Each row below holds a small network's activations on one record, seen along a few directions.
After each row come some of the record's fields: TIVI, TIVEV, GULU, BOGAK, SAL.
Not every record has every field; a missing one is written absent.
The largest differences between rows may come from other fields.
In the rows, zero is written as 128.
[ 93 134  96 157 112 159 177 101  97 101  98 139 130 134 139 169 162]
{TIVI: sak, TIVEV: pibof, GULU: absent, BOGAK: absent, SAL: absent}
[121 132 114 110 123 128 201 138 120  50 174 120 167  55 202 153 206]
{TIVI: tem, TIVEV: fomav, GULU: rigi, BOGAK: kizu, SAL: sapil}
[110 105 133 127 116 173 144 119 116 161 147 146 141 107 150 166 117]
{TIVI: sak, TIVEV: dokur, GULU: berip, BOGAK: kizu, SAL: pep}
[132 137 130 108 147 109 156 115 126 136  97 134 101 126 167 141 159]
{TIVI: leli, TIVEV: zon, GULU: absent, BOGAK: absent, SAL: absent}
[125  81 184 119 179 132  22 145  89 193 108  99 121 128  35  93  80]
{TIVI: pitun, TIVEV: gena, GULU: berip, BOGAK: kizu, SAL: pep}
[163 147 161 141  99 153 133 102 118 127 137 133 155 163 124 164 116]
{TIVI: sak, TIVEV: dokur, GULU: veti, BOGAK: duzi, SAL: loze}
[119 122 167 152  89 104  83 165 117 139 109 148 131 112  92 109  80]
{TIVI: tem, TIVEV: gena, GULU: rigi, BOGAK: duzi, SAL: tena}
[123 137 147 156 162 105 105 124 126 124 131 158 111 131 101  97  84]
{TIVI: pitun, TIVEV: gadeb, GULU: absent, BOGAK: absent, SAL: absent}
[144 139 101 129  97 137 140 122  95  92 180 120 151 128 160 167 139]
{TIVI: tem, TIVEV: dokur, GULU: veti, BOGAK: kizu, SAL: zag}
[156 156 117 116 143 157 118 127 137 140 110  93  99 115 115  75  98]
{TIVI: pitun, TIVEV: zepur, GULU: absent, BOGAK: absent, SAL: absent}
[124 123 158 148 128 132 116 163  91 156 124 109 107 164  99 106  98]
{TIVI: fanu, TIVEV: lumu, GULU: absent, BOGAK: absent, SAL: absent}
[136 125 129 117 163  93 148 132 120 141 118 129  96 134 113 102 130]
{TIVI: pitun, TIVEV: zon, GULU: absent, BOGAK: absent, SAL: absent}
[112 135 130 106 100  95 105 130 113 156 129 101  99 153 119 119 109]
{TIVI: pag, TIVEV: lumu, GULU: absent, BOGAK: absent, SAL: absent}
[136 139 134 146 114 148 139 160 170 134 104 159 162 112 154 137 137]
{TIVI: sak, TIVEV: saf, GULU: rigi, BOGAK: duzi, SAL: tena}
[125 136 135 113 155 129  72 132 113 145 101 164 105 142  54  97  83]
{TIVI: pitun, TIVEV: pibof, GULU: absent, BOGAK: absent, SAL: absent}
[120 168 134 154 110 158 118  98 149 146 134 118 105 106 159  95 119]
{TIVI: leli, TIVEV: zepur, GULU: absent, BOGAK: absent, SAL: absent}
[190 129 132 136 128 128 167 111 140 105 142 144 121 135 105 134 117]
{TIVI: fanu, TIVEV: fomav, GULU: veti, BOGAK: duzi, SAL: loze}
[127 131 124 146 118 127 158 163 167 120 129 124 175 125 117 113 133]
{TIVI: fanu, TIVEV: saf, GULU: rigi, BOGAK: duzi, SAL: tena}
[119 117 150 132 166 101 129 119 108 137 132 133 110 141 115  86 125]
{TIVI: pitun, TIVEV: zon, GULU: absent, BOGAK: absent, SAL: absent}
[141 132 163 119 156 114  54 163  94 189  98 124  91 166  78  83  53]
{TIVI: pitun, TIVEV: lumu, GULU: absent, BOGAK: absent, SAL: absent}
[130 124 118 164 154 108 136  94  94 112 107 140 127 128 101 101 110]
{TIVI: pitun, TIVEV: gadeb, GULU: absent, BOGAK: absent, SAL: absent}
[134 159 123 131 134 104 167 103 147 112 109 130 114 110 147 160 165]
{TIVI: leli, TIVEV: gadeb, GULU: absent, BOGAK: absent, SAL: absent}
[138 148 138 151 129 124  62 120 105 171 146 156 111 119 114 143 125]
{TIVI: leli, TIVEV: gena, GULU: veti, BOGAK: kizu, SAL: zag}
[123 163 126 127 130 148 139 115 152 132 152  84 115 125 125  81 113]
{TIVI: pitun, TIVEV: zepur, GULU: absent, BOGAK: absent, SAL: absent}
[184 142 138 154 133 114  71 112 176 155  90 118 124 154  94 138 125]
{TIVI: leli, TIVEV: saf, GULU: veti, BOGAK: duzi, SAL: loze}
[123 172 134 108  99 107 172 115 148 134 112 113 172 112 146 163 128]
{TIVI: leli, TIVEV: dokur, GULU: rigi, BOGAK: duzi, SAL: tena}
[113 148 180 120 137 128  87 128  95 156 106  90 126 156 135 123 133]
{TIVI: leli, TIVEV: lumu, GULU: absent, BOGAK: absent, SAL: absent}
[130 168 107 135  84 176 210 113 162 122 153 107 112 101 174 137 183]
{TIVI: sak, TIVEV: zepur, GULU: absent, BOGAK: absent, SAL: absent}
[101 135 133 119 128 132 216 130 141 106 147 130 117 139 200 171 192]
{TIVI: sak, TIVEV: zon, GULU: absent, BOGAK: absent, SAL: absent}
[141 103 125 128 103 118 114 158 133 128 135 156 131 156 162 103 125]
{TIVI: tem, TIVEV: pegeg, GULU: absent, BOGAK: absent, SAL: absent}
[107 127 151 117 127 138  99 142 113  79 120 122 125 136 105 137 147]
{TIVI: tem, TIVEV: pibof, GULU: absent, BOGAK: absent, SAL: absent}
[139 135 127 109 133 104 106 116 127 103 118 153 108 115 130 121 117]
{TIVI: pag, TIVEV: gadeb, GULU: absent, BOGAK: absent, SAL: absent}
[151  52 201 139 131 137  12 142 151 146  97 102 135 154  57  95  89]
{TIVI: tem, TIVEV: saf, GULU: berip, BOGAK: duzi, SAL: gir}
[141 153 105 123 146 132 126 114  95 126 172 110 158 150 131 148 107]
{TIVI: pitun, TIVEV: dokur, GULU: veti, BOGAK: kizu, SAL: zag}
[114 120 118 123 113  96 188 146 135  90 141 120  99 129 173 148 163]
{TIVI: tem, TIVEV: zon, GULU: absent, BOGAK: absent, SAL: absent}
[124  86 142  93 160 129 109 102 122 106 142  96 134  88 147 137 141]
{TIVI: pag, TIVEV: fomav, GULU: berip, BOGAK: kizu, SAL: pep}
[122 130 115 115  98 140 200 130 152 135 155 141 154 154 188 144 203]
{TIVI: sak, TIVEV: pegeg, GULU: absent, BOGAK: absent, SAL: absent}
[141 129 164 134 167 122  70 155 144 130  94 103 181 133  88  81 108]
{TIVI: pitun, TIVEV: saf, GULU: rigi, BOGAK: duzi, SAL: tena}
[128 104 119 141  95 115 125 150 133 125 145 153 135 157 166 103 127]
{TIVI: tem, TIVEV: pegeg, GULU: absent, BOGAK: absent, SAL: absent}
[152 133 118 150 184 132  77 139 129 118 148  91 155 149 119 122 146]
{TIVI: pitun, TIVEV: saf, GULU: veti, BOGAK: kizu, SAL: zag}
[122 113 158  97 148 105 108 115 107 105 129 116 118 134 148 105 154]
{TIVI: pag, TIVEV: zon, GULU: absent, BOGAK: absent, SAL: absent}
[148 168 132 128 118 162 116 108 148 147 112 115  99  98 151  98 131]
{TIVI: leli, TIVEV: zepur, GULU: absent, BOGAK: absent, SAL: absent}
[ 95 139 108 120 151 136 112 124 154 120 130 128 135 158  87 109 123]
{TIVI: pitun, TIVEV: kod, GULU: absent, BOGAK: absent, SAL: absent}
[110 125 131 120 153 172 119 145 127  88 123 128 150 149  99 113 153]
{TIVI: fanu, TIVEV: kod, GULU: absent, BOGAK: absent, SAL: absent}
[ 97 144 133 119 141 117 112 119 131 132 136 139 120 148  64 112 114]
{TIVI: pitun, TIVEV: pibof, GULU: absent, BOGAK: absent, SAL: absent}
[122 133 107  85 120 119  91 113 120 119 100 147 103 127  89 127 121]
{TIVI: pag, TIVEV: pibof, GULU: absent, BOGAK: absent, SAL: absent}
[147 131  99 147 121 123 175 115 121  59 189 126 134  96 191 168 177]
{TIVI: tem, TIVEV: fomav, GULU: veti, BOGAK: kizu, SAL: zag}
[145 120 134 112 171 100 128 136 113 143 104 134  92 135 111  95 116]
{TIVI: pitun, TIVEV: zon, GULU: absent, BOGAK: absent, SAL: absent}
[115 101 105 133 124  97 137  88  86 113 109 129 109 132 153 109 133]
{TIVI: pag, TIVEV: zon, GULU: absent, BOGAK: absent, SAL: absent}
[132 136 111 111 108 109 161 107 154 160 128 134 142 150 162 125 180]
{TIVI: leli, TIVEV: pegeg, GULU: absent, BOGAK: absent, SAL: absent}
[127 131 140 159 154 114  75 158 156 150  98 137 163 138 102  83  59]
{TIVI: pitun, TIVEV: saf, GULU: rigi, BOGAK: duzi, SAL: tena}
[130 130  96 105 163 145  90 133 137 129  85 137 119 150  76 104 107]
{TIVI: pitun, TIVEV: kod, GULU: absent, BOGAK: absent, SAL: absent}
[ 87 152 136 145 128 126  99 107 131 137 113 157 112 135 115 140 117]
{TIVI: leli, TIVEV: pibof, GULU: absent, BOGAK: absent, SAL: absent}
[120  76 105 145 115 125 117 149 167 138 140 106 126 115 124 145 139]
{TIVI: tem, TIVEV: saf, GULU: berip, BOGAK: kizu, SAL: pep}
[144 135 114 102 130 101 125 112 128  98 109 138 106 111 129 129 131]
{TIVI: pag, TIVEV: gadeb, GULU: absent, BOGAK: absent, SAL: absent}
[120 114 141 137 147 124 174 141 109 111 142 137 114 139 140 111 146]
{TIVI: fanu, TIVEV: zon, GULU: absent, BOGAK: absent, SAL: absent}
[134 113 135 121 131 108 139 160 119  99 116 141  90 127 165 131 132]
{TIVI: tem, TIVEV: zon, GULU: absent, BOGAK: absent, SAL: absent}
[131 116 131 100 139  98 110 125 115 125 115 146  93 128 149 108 122]
{TIVI: pag, TIVEV: zon, GULU: absent, BOGAK: absent, SAL: absent}
[127 123 118 118 100 123 113 173 100 137 134 153 123  76 122 129 137]
{TIVI: tem, TIVEV: gena, GULU: rigi, BOGAK: kizu, SAL: sapil}
[ 95 129 122 107 114 120  91  98 115 114 128 145 119 135  92 117 126]
{TIVI: pag, TIVEV: pibof, GULU: absent, BOGAK: absent, SAL: absent}
[128 116 149 164 130 103  77 127  78 169  69 128 150 129  50  80  58]
{TIVI: pitun, TIVEV: gena, GULU: rigi, BOGAK: duzi, SAL: tena}
[ 85 155 120 125 111 150 183 122 143 104 141 141 127 135 139 177 180]
{TIVI: sak, TIVEV: pibof, GULU: absent, BOGAK: absent, SAL: absent}
[119 127 125 118 116 132 101 151 120  99 107 155 100 128 104 138 116]
{TIVI: tem, TIVEV: pibof, GULU: absent, BOGAK: absent, SAL: absent}
[133 139 130 174 115 148 109 137 102 152 157 154 110 120 131 162 145]
{TIVI: sak, TIVEV: gena, GULU: veti, BOGAK: kizu, SAL: zag}

Which values does each new row have?
[119 128 165 135 147 112  74 142  90 176 117 107 109 169  83  83  75]
{TIVI: pitun, TIVEV: lumu, GULU: absent, BOGAK: absent, SAL: absent}
[107 114  86 151 151 144 100 100 107 122  89 135 139 159  83  96 101]
{TIVI: pitun, TIVEV: kod, GULU: absent, BOGAK: absent, SAL: absent}
[126 145 157 122 145 154 176 123 125  74 130 129 143 122 172 164 193]
{TIVI: sak, TIVEV: gadeb, GULU: absent, BOGAK: absent, SAL: absent}
[105 127 138 127 135 141 200 124 120 105 136 135 122 137 198 159 186]
{TIVI: sak, TIVEV: zon, GULU: absent, BOGAK: absent, SAL: absent}
[134 168 140 141 119 161 107 108 151 149 124 121  99 105 156  95 116]
{TIVI: leli, TIVEV: zepur, GULU: absent, BOGAK: absent, SAL: absent}
[119 127  81  82 129 140  93 118 142 106  96 138 119 139 115 124 129]
{TIVI: pag, TIVEV: kod, GULU: absent, BOGAK: absent, SAL: absent}
[115 101 126 110 128 150 159 141 121 149 160 108 147 124 111 151 107]
{TIVI: fanu, TIVEV: dokur, GULU: berip, BOGAK: kizu, SAL: pep}
[125 155 143 121  90 148 193 125 121 114 124 133 187 107 158 159 148]
{TIVI: sak, TIVEV: dokur, GULU: rigi, BOGAK: duzi, SAL: tena}
[128 141 125 152  89 157 122 136 141 107 146 116  99 111 159  96 105]
{TIVI: tem, TIVEV: zepur, GULU: absent, BOGAK: absent, SAL: absent}
[103 130 131 128 115 132  99 152 124 100 122 161 104 134 113 137 104]
{TIVI: tem, TIVEV: pibof, GULU: absent, BOGAK: absent, SAL: absent}
[110 162 137 134 131 105 170  98 154 106 139 129 128 120 156 158 169]
{TIVI: leli, TIVEV: gadeb, GULU: absent, BOGAK: absent, SAL: absent}
[122 134 138 159 141 128 154 142 126 101 145 166 116 127 125 120 109]
{TIVI: fanu, TIVEV: gadeb, GULU: absent, BOGAK: absent, SAL: absent}
[147 133 136 137 148 131 150 149 123 102 125 164 109 120 115 121 119]
{TIVI: fanu, TIVEV: gadeb, GULU: absent, BOGAK: absent, SAL: absent}
[112  91 117 141 178 127  90 149 162 166 125  88 137 138 102 124  98]
{TIVI: pitun, TIVEV: saf, GULU: berip, BOGAK: kizu, SAL: pep}
[118 156 117 108 129 128 120 109 129 133  88 143 111 124 107 150 146]
{TIVI: leli, TIVEV: pibof, GULU: absent, BOGAK: absent, SAL: absent}
[167 154  83 128 135 154 221 115 133  83 163 142 129  88 212 204 205]
{TIVI: sak, TIVEV: fomav, GULU: veti, BOGAK: kizu, SAL: zag}
[118  90 146 127 155 111  70 144 119 205 120 107 104 125  43 115  78]
{TIVI: pitun, TIVEV: gena, GULU: berip, BOGAK: kizu, SAL: pep}
[ 98 155 155 131 115 107 122 126 124 166 125  97 112 154 140 138 132]
{TIVI: leli, TIVEV: lumu, GULU: absent, BOGAK: absent, SAL: absent}
[167 125 150 171 115 152  99 116 157 135 123 136 143 161 112 138 141]
{TIVI: sak, TIVEV: saf, GULU: veti, BOGAK: duzi, SAL: loze}
[193 126 148 135 137 139 134 119 131 111 140 167 121 138 106 120  91]
{TIVI: fanu, TIVEV: fomav, GULU: veti, BOGAK: duzi, SAL: loze}
[134 110  99 119  84 105 171 144 147 118 150 130 138 152 165 123 171]
{TIVI: tem, TIVEV: pegeg, GULU: absent, BOGAK: absent, SAL: absent}
[ 98 155 139 128 134 130  92 115 132 138 107 162 112 134 114 140 116]
{TIVI: leli, TIVEV: pibof, GULU: absent, BOGAK: absent, SAL: absent}
[163 169  96 112 125 132 140 106 112 133 142 126 142 116 159 184 151]
{TIVI: leli, TIVEV: dokur, GULU: veti, BOGAK: kizu, SAL: zag}
[123 142 136 150 124 118 118 121 165 136  98 122 174 114 136 122 146]
{TIVI: leli, TIVEV: saf, GULU: rigi, BOGAK: duzi, SAL: tena}
[119 127 141 120 133 144 135 169  85 136 148 131 159  92 100 116 160]
{TIVI: fanu, TIVEV: gena, GULU: rigi, BOGAK: kizu, SAL: sapil}
[103 147  91 100  82 127 199 144 120  92 182 122 173  89 181 168 161]
{TIVI: tem, TIVEV: dokur, GULU: rigi, BOGAK: kizu, SAL: sapil}
[158 150 120 132 129 121  87 119 104 165 126 135 110 110 109 156 154]
{TIVI: leli, TIVEV: gena, GULU: veti, BOGAK: kizu, SAL: zag}
[146 161 111 150 151 123 152 100 139 105 171 152 129  98 200 174 155]
{TIVI: leli, TIVEV: fomav, GULU: veti, BOGAK: kizu, SAL: zag}
[128 125 185 101 116 104  46 134 102 142 101 117 152 115  72  92 105]
{TIVI: pag, TIVEV: gena, GULU: rigi, BOGAK: duzi, SAL: tena}
[113 136 128 133 111 106 173 134 145  67 152 128 119 120 155 153 155]
{TIVI: tem, TIVEV: gadeb, GULU: absent, BOGAK: absent, SAL: absent}
[140 140 145 124 103 166 121 132 128  86 142  85 122 110 152  96 148]
{TIVI: tem, TIVEV: zepur, GULU: absent, BOGAK: absent, SAL: absent}
[136 104 120 105 107 109 101 107 121 141 137 140 145 153 141  81 146]
{TIVI: pag, TIVEV: pegeg, GULU: absent, BOGAK: absent, SAL: absent}
